A small network was shown many inputs. Here are its activations along a few directions, one row for each input.
Each table varies a few parts of the input and shows all the possible inputs, shuffled.
A made-up example of a description, with smaller parts first: one of 6 places along a line, together with either a single point or one of 11 places around a ring or (one of 2 separate values, together with one of 8 places around a ring).
Shared parts are said once, and a part with two or three values counts as separate values.

Other details of the inputs shift rows strongly along two fixed directions, in all tables alike. That doesn't count.

Table:
x1: [  4.9 -17.7 -23.0 -17.3   9.4  12.3  16.4  -1.4  28.1 -11.8  -2.6  29.3
 -12.6]
x2: [ -9.0  10.9  32.1 -12.0 -16.9   7.3  -9.4  25.4 -13.0  24.6  39.6 -12.7
  -4.4]
x3: [  9.6  -6.4 -42.4  -2.9   5.2   2.9   2.5 -11.8  29.7 -11.3 -32.7  35.1
  11.2]
x4: [-12.8  -9.2  26.5  16.9 -14.5 -17.5  -5.6  11.1 -19.5  11.0  42.6 -42.8
 -18.5]
x5: [-18.6 -25.1 -56.6  19.0   6.9  -3.9 -33.5 -64.0 -32.5 -14.4 -49.6 -41.0
  51.0]
x6: [  7.7  -8.6 -12.3  -7.2   8.8  17.0   3.1  -7.7  28.4 -12.5  -3.1  36.7
  -0.5]
x7: [-24.8   3.1  26.3  29.2 -26.8 -11.8 -33.0   1.5 -55.0  40.8  17.5 -82.2
 -13.2]
x8: [ 13.6  -2.5 -10.4 -16.6  24.9 -10.1  30.8  -5.2  11.3  -1.4 -13.2  15.7
  -5.7]
x9: [-22.8 -29.2 -68.8 -17.3 -12.4 -22.2 -30.0 -45.8 -36.3   6.8 -49.1 -31.9
  38.9]
x10: [  2.2  -7.3  -4.8   0.2   8.0  -2.1  -1.9 -27.3   8.7 -31.7 -12.4  10.2
  16.4]
x11: [  8.1 -11.7 -18.3  -9.5  16.9   0.5  12.9  12.7  18.7 -17.8 -22.7  18.8
 -22.0]
x12: [ 21.8  19.5   3.3 -18.5  28.7  11.6  31.3  -2.4  23.5 -25.9 -25.7  61.0
  19.7]
x13: [ 21.4  16.0 -14.2  -6.0   0.3  11.5  15.7  -5.5  32.4 -15.4 -23.5  50.2
   7.2]
x14: [ 16.5  -0.4  -4.7 -45.0  26.6  -5.7  23.8  15.5  14.8 -18.2 -29.7  41.7
 -12.5]
x15: [ 16.4  28.1  56.9  -7.0   5.0   3.8  23.4  60.8   4.7  22.2  44.4   7.5
 -11.2]
x16: [-23.3 -30.0 -55.7   5.5  -8.3   7.5 -39.3 -73.5 -26.2 -14.5 -39.3 -28.4
  40.0]
x17: [  5.7  56.0  55.4  17.5 -26.7  18.6  -3.8  38.7   3.3  24.8  35.1  15.0
   2.7]
x18: [-39.3  17.6  25.4  40.8 -35.1   1.9 -64.6 -15.8 -71.9  25.0   0.8 -85.1
  26.1]
x19: [  4.4   5.5   7.6 -19.6  16.0  -3.1  10.5 -22.6  13.5 -36.1 -17.3  41.6
  21.1]
x20: [-21.4  -3.4  32.6  -0.8 -14.8 -17.7 -22.5  12.6 -32.4  14.0  34.5 -46.5
   6.5]
x21: [ 24.3   6.2 -16.3 -26.8   7.1  -7.2  41.0   3.0  33.9   1.9 -18.5  50.3
 -18.7]
x22: [-17.7   5.7  21.0  50.5 -15.2   5.6 -36.5  11.4 -29.5  29.3  28.2 -62.5
  18.0]
x23: [ 18.1 -12.1 -17.5  -9.0  23.2  -5.8  35.2   7.4  14.6  -6.7  -6.5  20.8
 -13.3]
x24: [ -5.2   9.0  40.4  24.8  -4.5   1.3 -15.9  23.0   7.5   1.9  41.1 -14.0
  -5.0]
x25: [ 12.8  19.8  29.7  15.3 -20.7  11.2  20.1  55.9  26.5  24.2  38.7  11.3
 -27.4]
x26: [ 14.3  18.2  44.8   9.2  -5.2   1.3  19.3  54.4   2.6  16.7  37.0  -0.4
 -49.8]
x27: [ 18.8  11.8   0.3  -2.7  14.5  11.5   8.8  -1.3  16.3 -24.5 -28.1  33.3
  -5.5]
x28: [-26.6 -45.0 -49.3 -11.4   4.9 -36.3 -21.0 -69.8 -33.4 -13.2 -35.2 -46.6
  20.1]
x29: [  2.3  -9.8 -13.7 -23.6   4.9   0.1  14.4 -19.2   9.9   1.9  -2.4  15.1
 -13.5]
x30: [  8.4  16.6  41.2  23.8  -0.9  13.5  15.7  54.9  12.7  20.5  45.3 -10.6
 -20.5]
x31: [  0.7   3.7 -18.3 -25.1   9.4  16.6   2.3 -37.0   8.4 -23.4 -27.5  44.0
  25.2]
x32: [ 14.0  22.8  28.1  12.6 -21.6   1.5  20.7  49.1  11.9  29.8  43.1   6.1
 -34.9]
x33: [-31.5 -24.8   3.1  27.9 -19.5 -14.9 -32.2  -6.8 -28.1   6.8  22.4 -67.7
   4.8]
x34: [ 12.9  -0.1  -8.6  -1.1  20.6   5.3   0.2   6.8  21.7 -19.2 -23.6  30.4
 -11.7]
x35: [ -6.0 -27.4 -40.0 -13.7   1.6  -4.3   1.6 -27.0  -5.2  -4.2  -7.6  -1.3
  -7.8]
Description of these inputs: one of 5 separate values, together with either a single point or one of 6 places along a line.
Changing only the choice among 5 separate values turns x1 into x33. The same change can be made to x16. Which row results?
Answer: x10
List by row number the other rows that have the choice among 5 separate values in common with x32.
Answer: x3, x9, x13, x17, x21, x25
Change only the place on the line of 6 in x26. List by row number the other rows that result.
Answer: x7, x11, x18, x27, x34
Change only the choice among 5 separate values in x14. List by row number the other rows that result.
Answer: x2, x9, x15, x20
List by row number the other rows that have the choice among 5 separate values in common with x23.
Answer: x5, x8, x12, x15, x22, x30

Table:
x36: [ 20.9  14.5  54.4 -16.9  14.0  12.2  33.3  31.5  59.0 -26.0  40.8  62.7
 -23.4]
x37: [-37.4 -48.3 -55.7  13.0 -21.5 -26.9 -34.8 -12.1 -58.7  31.0 -15.0 -96.7
  -4.0]
x38: [ -0.9  -9.4 -36.0 -44.7  34.6 -12.4   1.6 -53.5 -17.4 -29.3 -72.6  22.5
  24.3]
x39: [-32.3  11.2   5.9   5.6 -20.6 -14.9 -38.7 -27.0 -65.8   8.8 -12.0 -54.9
  40.3]
x40: [-13.7  37.5  69.0  -0.9 -36.0   5.3 -23.4  27.7 -23.2  33.3  53.9 -23.3
   1.2]
x41: [-39.2 -29.4 -11.5  28.3   5.1 -12.7 -51.7 -53.1 -54.1 -10.5 -18.9 -84.8
  27.9]
x42: [38.4 31.8  2.3 -9.8 14.0 29.0 42.8 20.7 57.0 -8.0 -8.8 76.7 -0.1]
x43: [ 10.2   8.0  43.4   3.1  -9.4 -17.4  31.6  44.6   5.8  31.0  57.5 -10.4
 -60.1]
x44: [ -2.5 -31.8 -42.5 -13.5  31.7 -14.4   4.2 -51.9   1.1 -59.8 -44.5  13.4
  29.6]
x45: [ -1.5 -47.1 -62.8 -22.5  15.9 -15.5  13.4  -7.7   5.1  -0.4 -14.6  -6.2
 -13.8]
x46: [ 30.8  27.7   0.0  -3.5  -2.1  40.5  30.3  19.8  58.2 -17.4  -4.0  94.1
 -22.5]
x47: [-13.7 -12.3 -56.5  25.0  -4.2  -0.7 -26.4 -44.8 -15.8   2.6 -46.9 -23.9
  50.3]
x48: [  2.5  40.8  64.1  55.6 -32.9  19.8 -36.6  55.1  -6.5  31.2  43.9 -35.9
 -24.3]
x49: [ 20.9  -5.2 -53.5 -14.1  35.5   3.9  18.5 -11.0  47.7 -32.6 -58.2  72.2
  14.3]
x50: [ 34.5  39.5  15.3  -4.5  -5.3  38.9  34.6  29.3  52.2  -1.4   8.2  72.0
 -12.4]
x51: [-15.0  -7.7  32.7  26.0 -25.6 -10.9  -9.4  35.3 -17.8  52.3  76.3 -65.3
 -34.1]
x52: [  5.1  14.7  21.4 -29.2   8.3   1.6   7.7  -3.4  -7.0  -3.4  -3.9  27.7
  21.8]
x53: [ -8.6  14.3  73.9  33.0 -14.5  10.3 -17.5  26.4 -12.0   9.2  69.0 -33.2
   2.0]
x54: [  1.4 -49.0 -63.9 -30.1  13.0 -35.7  20.4 -26.2  -7.9 -10.7 -50.3  -6.6
 -16.9]
What do these inputs look like to the network?
Answer: either one of 5 places around a ring or one of 6 places along a line or (one of 2 separate values, together with one of 4 places along a line)
Change only the choice among 2 separate values in x44. List by row number the other rows that result.
Answer: x39
Change only the choice among 2 separate values in x36. List by row number the other rows that result.
Answer: x40
Which other rows belong to the same alternative as x48? List them by row number.
Answer: x42, x46, x47, x49, x50

Table:
x55: [-13.0  10.6 -22.3  64.2 -31.1  -0.2 -40.3  11.7 -32.1  45.7  -8.8 -83.2
  -3.7]
x56: [ -4.3 -32.4 -48.5 -71.5   7.0 -36.6  13.1 -57.9   2.4 -16.9 -42.1  25.7
   2.3]
x57: [ 12.4   9.4  81.0   0.0  17.3  -4.6  38.0  49.7  32.6 -19.5  77.1  34.6
 -41.1]
x58: [ 25.5  25.8  -3.9  -0.6  29.6   6.0   7.2  23.9  14.3  -7.7 -51.3  39.5
  -1.4]
x59: [  0.4 -14.6 -16.5 -29.4 -19.3   6.2  11.7  10.2  13.5  31.4  30.7  13.7
 -13.5]
x60: [  7.4  22.0 -21.3  -2.2 -34.7  15.5  -0.5   7.5  24.7  24.1   9.3  24.0
   2.9]
x61: [  0.2 -37.2 -43.0 -31.4  34.4 -40.2  20.7 -19.4 -10.7 -26.7 -60.4  -3.5
 -16.2]
x62: [-36.5  10.6  26.9  64.4 -25.1  16.0 -59.9 -30.7 -40.8   1.0  13.0 -67.7
  39.5]
x63: [ -2.6 -59.3 -64.6 -14.9  32.1   4.2  14.5 -41.0  40.2 -45.9 -15.5  36.9
  -2.5]
x64: [  6.4 -11.1  -1.2  48.5 -13.2  16.9 -19.3   8.7  29.4  -6.0  23.8  -3.1
  11.9]
x65: [14.3 29.0 45.2 -9.0 30.0 -7.1 18.0 45.5 -9.5 -1.6 -5.6  3.2 -4.6]
x66: [  2.8   9.1  -6.3 -59.5  10.4  -2.8  25.7 -25.1  -7.3 -16.8 -26.8  43.7
  27.9]
x67: [ -4.8 -11.7  -1.0  38.0 -20.3  -0.2  -9.3  26.0 -37.5  44.2  29.8 -70.0
 -36.4]
x68: [-26.7   8.2 -22.3   2.3 -41.2  13.1 -47.2 -50.1 -51.1  19.5 -34.6 -26.7
  46.1]
x69: [ 18.4  41.5  97.7   1.2  24.1  13.7  27.6  40.8  32.1 -24.7  61.4  32.9
 -11.3]
Changing only one part turns x69 into x66. The same change can be made to x63. Which row results?
Answer: x59
What do these inputs look like to the network?
Answer: one of 3 separate values, together with one of 5 places around a ring
Change only the place on the ring of 5 in x67. List by row number the other rows that result.
Answer: x55, x58, x61, x65

Table:
x70: [ 23.9 -10.5 -21.1  -9.1  38.5   1.2  47.6  21.6  20.2  -7.5   6.8  17.1
 -41.9]
x71: [-13.5 -17.2 -11.5 -13.8   5.5 -21.8  -3.4 -63.7 -24.0 -14.0 -24.1 -18.2
  22.6]
x72: [ 11.1  -0.4   3.5 -12.0  22.1  23.7  16.7 -13.8  45.0 -42.8  10.0  55.8
  24.5]
x73: [ 25.2  17.0 -14.2 -36.2   7.7  18.1  24.5 -12.6  30.2   3.2 -32.1  66.3
 -15.4]
x74: [-24.6 -15.9  -0.8  -9.0 -36.1 -21.6 -24.9   7.6 -29.3  26.8  30.8 -48.6
  -6.7]
x75: [ -1.7   1.9 -57.3   4.4  -8.5 -25.1  -5.6 -30.0 -24.1   8.4 -32.0   5.0
  52.9]
x76: [ 20.1  45.0  28.8  44.6  -9.1   4.3  26.2  60.5  30.0  45.3  28.1 -12.5
   3.8]
x77: [ 13.3  29.7   7.2 -11.5   6.5  41.7   1.6  14.4  16.4   0.5  -8.0  47.2
  16.8]
x78: [-25.9  -0.7  28.9  36.3 -33.4  -4.5 -40.9 -28.3 -26.2  24.2  51.8 -60.5
   1.6]
x79: [ 24.2  -2.9  53.9   7.0  16.6   1.6  23.0  63.5   1.7  28.5  50.8 -25.9
 -37.3]
x80: [-15.2 -15.2  -6.1  -4.7  12.1  -0.9 -12.1 -48.0 -25.0 -31.9 -21.6 -15.3
  58.4]
x81: [-17.5 -16.6 -44.8   7.4 -16.4   4.8 -28.9 -52.4  -0.1   3.3 -20.7  -5.6
   7.2]
x82: [  9.2  48.8  68.3  13.9  -3.0   1.7   1.0  58.4 -11.3   4.8  10.9  -0.5
 -30.4]
x83: [ 18.5  -3.9 -15.8  10.9  15.8  11.3   3.8  13.8  49.7 -34.1 -24.8  51.9
 -20.2]
x84: [ 17.0  41.3  49.9  23.9 -13.3  22.6  -9.9  59.0   9.6  16.5   8.6   6.6
 -31.2]
x85: [ 15.3  -0.3  29.0  25.3 -14.1  16.9  33.0  52.1   5.5  33.1  53.3  -8.7
 -55.3]
x86: [-13.4 -40.3 -55.5 -32.5 -27.3 -21.8  -6.7 -26.4  -9.1  -4.0 -18.4 -15.7
  -0.1]
x87: [-31.2 -47.1 -33.8 -19.9  32.1 -26.5  -7.6 -23.5 -22.2   0.6 -20.3 -28.7
   8.8]
x88: [ 14.5   7.3  -8.7  -4.0   9.7  39.1   5.2   2.4  49.0 -23.3  -2.4  61.3
  18.3]
x89: [-12.3   4.0 -22.6 -21.3  -5.1 -13.0 -13.1 -52.9 -42.5   5.1 -43.2 -12.5
  12.8]
x90: [-34.7 -12.6  24.6  -5.5 -21.4 -32.8 -39.9  18.9 -38.9  36.4  41.1 -73.2
   5.4]
x91: [ 19.8   3.8  22.8  -7.6  34.1 -16.4  28.4   7.3  22.5 -49.2 -21.3  38.7
 -11.3]
x92: [-24.0  31.6  39.0  19.8 -27.5  16.5 -43.0  -0.2 -66.5  26.5  13.3 -58.6
  41.1]
x93: [-19.5 -37.6 -62.1 -10.3 -14.9 -13.7   8.0 -26.9 -10.6  -3.5 -25.3 -16.4
  -8.4]
x94: [ 21.4  -9.2  -1.6   3.9  29.6  -5.1  17.2  -0.9  49.9 -52.8 -11.4  51.1
 -15.8]
What do these inputs look like to the network?
Answer: either one of 2 separate values or one of 8 places around a ring or (one of 3 separate values, together with one of 5 places around a ring)
Start at x94 and move only the place on the ring of 5, one step at a time. The first step leads to x83. Which rows follow, in order?
Answer: x84, x82, x91
Change only the place on the ring of 5 in x72. List by row number the other rows that result.
Answer: x77, x80, x88, x92
